A small network was shown many inputs. Here are its activations along a few directions, one row for each input.
Each table varies a few parts of the input and shows all the possible inputs, shuffled.
A made-up example of a description, with smaller parts first: one of 3 separate values, together with either a single point or one of 9 places around a ring or (one of 4 places along a line, together with one of 8 places around a ring).
Shared parts are said once, and a part with two or three values counts as separate values.
In the rows, zero is written as 128.

A family of inputs:
r1: [98,77,101,128,124,116,234,131,135,107,116,62,131]
r2: [79,158,126,146,147,98,136,93,139,117,132,149,136]
r3: [106,147,142,109,142,143,97,109,146,166,106,125,133]
r4: [147,125,106,170,133,134,138,142,107,82,135,173,128]
r5: [183,115,110,139,116,159,95,155,129,121,123,137,119]
r6: [117,128,170,130,145,134,92,136,126,192,111,113,132]
r7: [117,86,160,131,136,113,125,135,82,122,145,118,145]
r8: [100,124,137,102,113,138,103,155,156,160,114,113,132]
r9: [165,148,108,135,89,145,125,132,141,138,118,160,90]
r10: [73,136,153,133,159,107,118,98,124,125,131,132,143]
r11: [130,77,99,104,119,123,213,146,178,152,88,46,105]
r12: [142,84,120,150,133,113,133,136,114,102,158,142,151]
r13: [115,169,118,119,130,108,133,82,112,101,138,135,137]
r14: [80,101,165,124,150,125,116,138,89,127,143,116,153]
r15: [138,149,127,147,114,121,140,121,112,78,128,149,114]
r16: [161,120,130,104,127,163,101,154,93,164,132,105,141]
r17: [127,163,107,116,124,122,115,100,178,156,130,135,105]
r18: [122,164,156,122,116,108,165,107,126,90,140,151,109]
r19: [156,178,129,110,99,135,129,126,171,128,134,132,106]
r20: [85,134,146,123,155,123,120,123,104,120,129,136,163]
r21: [162,103,116,173,102,132,109,147,138,144,112,152,97]
r22: [164,110,119,130,142,132,122,138,96,69,138,144,152]
r23: [181,109,108,121,121,146,92,153,113,150,143,102,139]
r24: [123,166,119,106,137,135,121,111,164,161,128,145,112]
What is each input in this table made of?
> one of 2 separate values, together with either a single point or one of 11 places around a ring
Which other rows does r1 become when the choice among 2 separate values takes its other values? List them by row number.
> r11

A family of inputs:
r25: [123,111,118,132,127,119,173,116,141,106,121,100,116]
r26: [104,127,135,117,144,113,171,106,153,142,116,100,110]
r27: [62,165,186,142,177,82,96,90,51,44,180,217,163]
r28: [119,153,139,108,128,124,145,117,147,149,129,120,117]
r29: [175,135,125,145,126,150,89,128,117,145,122,134,125]
r30: [114,153,136,102,132,134,96,117,147,175,125,124,127]
r31: [138,86,104,139,122,140,129,166,126,118,126,122,144]
r32: [147,110,116,145,119,144,103,164,116,141,117,137,140]
r33: [148,143,137,126,112,142,83,132,139,161,112,135,115]
r34: [135,102,106,134,114,127,171,126,132,92,121,104,119]
r35: [133,86,103,136,110,130,156,160,127,103,128,113,138]
r36: [138,165,131,109,126,130,123,113,139,160,137,129,121]
What is each input in this table made of?
> either a single point or one of 11 places around a ring

A family of inputs:
r37: [193,147,59,113,67,152,106,150,183,211,95,87,90]
r38: [152,42,69,149,117,117,201,158,136,98,126,53,133]
r39: [130,179,179,105,120,154,20,123,118,183,144,177,142]
r40: [93,194,172,113,170,138,52,100,95,97,154,186,152]
r41: [74,80,99,148,157,110,237,131,115,98,148,116,165]
r42: [176,70,96,124,71,173,174,162,164,149,83,53,106]
r43: [184,148,83,92,64,159,104,150,177,211,93,72,91]
r44: [173,163,145,129,129,155,49,129,174,211,86,136,104]
r45: [133,185,153,130,185,121,59,98,90,97,154,220,153]
r46: [84,168,187,122,171,88,128,91,62,68,149,171,113]
r47: [52,123,146,135,149,79,189,116,108,40,163,170,155]
r48: [189,66,62,146,69,165,174,164,160,144,78,82,96]
r49: [61,116,140,147,152,68,183,98,112,43,163,169,156]
r50: [159,54,87,136,110,129,214,178,128,94,129,52,131]
r51: [138,180,167,132,118,150,21,125,130,187,159,190,143]
r52: [63,68,120,127,151,101,225,113,107,94,132,91,168]
r53: [166,163,162,112,131,163,58,151,187,208,93,125,93]
r54: [83,159,177,146,173,81,111,69,58,71,154,154,113]
What is each input in this table made of?
> one of 2 separate values, together with one of 9 places around a ring
The inputs of r46 and r54 match in every part but the choice among 2 separate values. If r50 is changed in the same way as r46 into r54, which row does it become?
> r38
